A small network was shown many inputs. Here are its activations along a few directions, one row for each input.
In each table, some parts of the input vary, and every possible input appears once, in random order.
Descriptions start from the smaller parts, as in this example, which fits no table here: one of 6 places along a line, together with either a single point or one of 9 places around a ring or (one of 3 separate values, together with one of 8 places around a ring).
Shared parts are said once, and a part with two or three values counts as separate values.
In the rows, 128 means zero.

Other details of the inputs shift rows strongly along three fixed directions, in all tables alike. That doesn't count.
To show where, the next rows are all for the same input, with only those details redrawn:
[124 110 136  65 139  63 108 177  71 140 167]
[114 142 108 125  96 119 134 123 167 119 132]
[150 206  67 122  92 132 158  71 186 129  97]
[182  88 191  95 222 115 142  62  90 104 120]
[ 99 151  88  99  73  88 118 173 140 139 154]
[145 201  70 125  90 133 157  74 189 128  99]
[186  94 189  96 223 118 145  53  94 104 115]
[129 100 150  73 152  75 113 159  78 131 162]

Table:
x1: [161 182  76 134  71 145 140 105 159 122  86]
x2: [ 94  73 136 109  70  96  74 251  97 123 167]
x3: [126 152  97 141 121 138 123 177  76 175 149]
x4: [ 82 170  98 149 112 130 116 167 124 177 161]
x5: [ 91  23 191 210  94 182 131 125 196  52 126]
x6: [132 185  92 125 127 125 124 173  53 179 145]
x7: [147 170 133 114 209 150 160  64  80 164 111]
x8: [121 201  77 165 105 187 173  98 134 151  96]
x9: [ 46  72 135 181  46 141 111 166 225  93 153]
x10: [170 147 144 132 222 150 139  66  88 171 122]
x11: [138  66 172 116 142  93 109 182  74 115 130]
x12: [ 89  32 193 190 131 172 100 118 226  62 119]
x13: [162  58 207 103 208 117 101 105 105 107 127]
x14: [ 99  78 153  76 129  65  98 204  77 131 184]
x15: [164 139 111 146 111 163 122 104 166  95  77]
x16: [ 95  41 195 185 126 167 119 101 213  74 126]
x17: [125 180  80 138  81 113 136 114 193 139  93]
x18: [122 165  67  82  52  79 118 213  83 146 152]
x19: [178 179 123 131 192 165 164  72  61 153  97]
x20: [114 179 107 155 147 165 152  86 140 159 117]
The inputs of x10 and x3 match in every part but one. If x14 is changed in the same way as x10 into x3, which row does it become?
> x18
Describe the family of inputs behind these rows.
> one of 2 separate values, together with either a single point or one of 4 places along a line or one of 5 places along a line
Which other rows does x2 become when the place on the line of 5 takes its other values? List them by row number.
> x1, x5, x15, x18

Table:
x21: [108 130 123  74 130  63 110 187  81 168 151]
x22: [ 97  78 160 158 143 160 117 130 137 117 156]
x23: [123 101 135 149 104 123 120 167 124 136 139]
x24: [179 138 140  90 208  95 122 115  51 173 132]
x25: [119 119 124 113  97 100 116 167 119 122 154]
x26: [124  99 133 114 120 123  63 197 118 131 127]
x27: [100 124 136 105 124  93 115 159 112 141 143]
x28: [ 94  92 153 134 126 107 107 155 139 127 166]
x29: [ 95  74 168 165 143 159 118 142 146 114 159]
x30: [ 92  87 169 163 141 151 125 141 136 112 137]
x31: [138 131 115  85 115  97 111 196  58 152 161]
x32: [176 192  88  86 159  92 137  87 110 172 115]
x33: [158 179  85 133 116 129 150 110 128 148  89]
x34: [110  62 163 141 120 139  73 158 181  92 120]
x35: [ 94 130 129 117 118 102 108 187  91 155 147]
x36: [149 145 125 139 130 132 150  79 153 110  94]
x37: [189 122 158 115 186 132 137  96  71 121 118]
x38: [148 171  99 128 118 133 154  86 152 111  96]
x39: [108 164  89 122  95 125 128 136 164 141 148]
x40: [171 136 138 148 140 168 163  46 175  94  96]
x41: [ 83 105 124 115 105 111 106 167 133 133 176]
x42: [104 149 107 180  95 158 128 117 185 135 128]
x43: [123 201  51 108  71 105 130 175 105 154 124]
x44: [109 202  56 136  76 127 123 153 150 161 140]
x45: [123 168  74 135  62 145 131 143 140 137 128]
x46: [160 194  97  92 147 129 155  77 130 144 100]
x47: [ 77 141 103 178  73 181 140 121 194 120 115]
x48: [140 139 139 141 155 171 162  36 173 105  90]
x49: [131 138 111 145 107 127 147 104 169 118 100]
x50: [155 104 159 124 144 115 129 109 118 111 128]
x51: [174 129 144  98 186 129 143 110  62 126 113]
x52: [ 94  61 163 144 121 141 128 135 146  85 139]
x53: [108  60 169 144 115 142 123 132 147  89 150]
x54: [156 127 133  94 139  90 110 169  48 150 146]
x55: [103  72 158 155 128 158 128 139 125  98 133]
x56: [102 180  73 142  77 129 131 126 191 136 137]
x57: [170 128 149 108 181 114 134 111  61 133 109]
x58: [185  81 188 127 194 125 143  67 113 108 109]
x59: [116 116 126  98 117 104 126 165 107 120 144]
x60: [ 98 138 124 169 107 175 145 115 177 120 114]
x61: [159 190 105 107 152 127 154  68 135 136  93]
x62: [134  80 190 156 192 149 138  96 121 122 109]
Describe the family of inputs behind these rows.
> one of 2 separate values, together with either a single point or (one of 4 places along a line, together with one of 5 places along a line)
The inputs of x55 and x52 match in every part but the choice among 2 separate values. If x60 is changed in the same way as x55 into x52, which row does it become?
> x46
The inputs of x51 and x59 match in every part but the choice among 2 separate values. If x47 is changed in the same way as x51 into x59, which row does it become?
> x48
Start at x23 and move only the place on the line of 5, one step at a time. The first step leads to x54. Which rows follow, in order?
> x37, x31, x45
Start at x44 and move only the place on the line of 4, one step at a time. The first step leads to x30. Which rows follow, in order?
> x43, x37

Table:
x63: [156 114 173 120 202 122 142  86  83 131 125]
x64: [ 90 120 118 150  87 150 112 167 139 131 141]
x65: [104 113 138 157 117 146 134 101 190  92 117]
x66: [ 85  99 146 135 124 116 117 173 119 136 162]
x67: [ 97 125  99 155  46 134 122 166 177 114 145]
x68: [166 206  71  97  99 123 150 100 137 141  84]
x69: [116 110 122 117 103  96  83 200 115 142 142]
x70: [118 122 131 152 119 151 147  80 194 102 100]
x71: [156 117 156 148 170 149 147  89 110 117 108]
x72: [106 114 125 194 100 186 143 111 193 105 114]
x73: [134  70 194 137 203 143 131 103 106 116 140]
x74: [143  86 188 124 206 148 125  88  94 123 133]
x75: [122  90 152  91 129  86  97 198  69 121 170]
x76: [159 201  87 102 145 112 149  95 102 163 112]
x77: [ 86 134 105 128  99 124 113 173 133 148 157]
x78: [104 120 126 145 104 121 125 167 112 132 140]
x79: [137 117 122 152 103 152 145  95 170 108 102]
x80: [165 211  67 100 103 122 144 102 134 132  89]
x81: [105 132 112 134  98 124 121 175 114 139 142]
x82: [155  97 180 121 187 131 133  81 123 100 129]
x83: [117 103 146 150 116 144 144  97 182 110 121]
x84: [170 197  74  95 120 110 146  87 131 149 114]
x85: [172 172 101  66 164  99 120 147  36 170 130]
x86: [109 104 138 102 130  82  80 193 109 150 156]
The inputs of x69 and x86 match in every part but one. If x64 is changed in the same way as x69 into x86, which row does it become?
> x74
Describe the family of inputs behind these rows.
> one of 2 separate values, together with either a single point or one of 5 places around a ring or one of 6 places along a line
Which other rows does x76 become when the choice among 2 separate values takes its other values? List them by row number.
> x71
Which other rows does x70 become when the place on the ring of 5 takes its other values? List them by row number.
> x65, x82, x83, x84
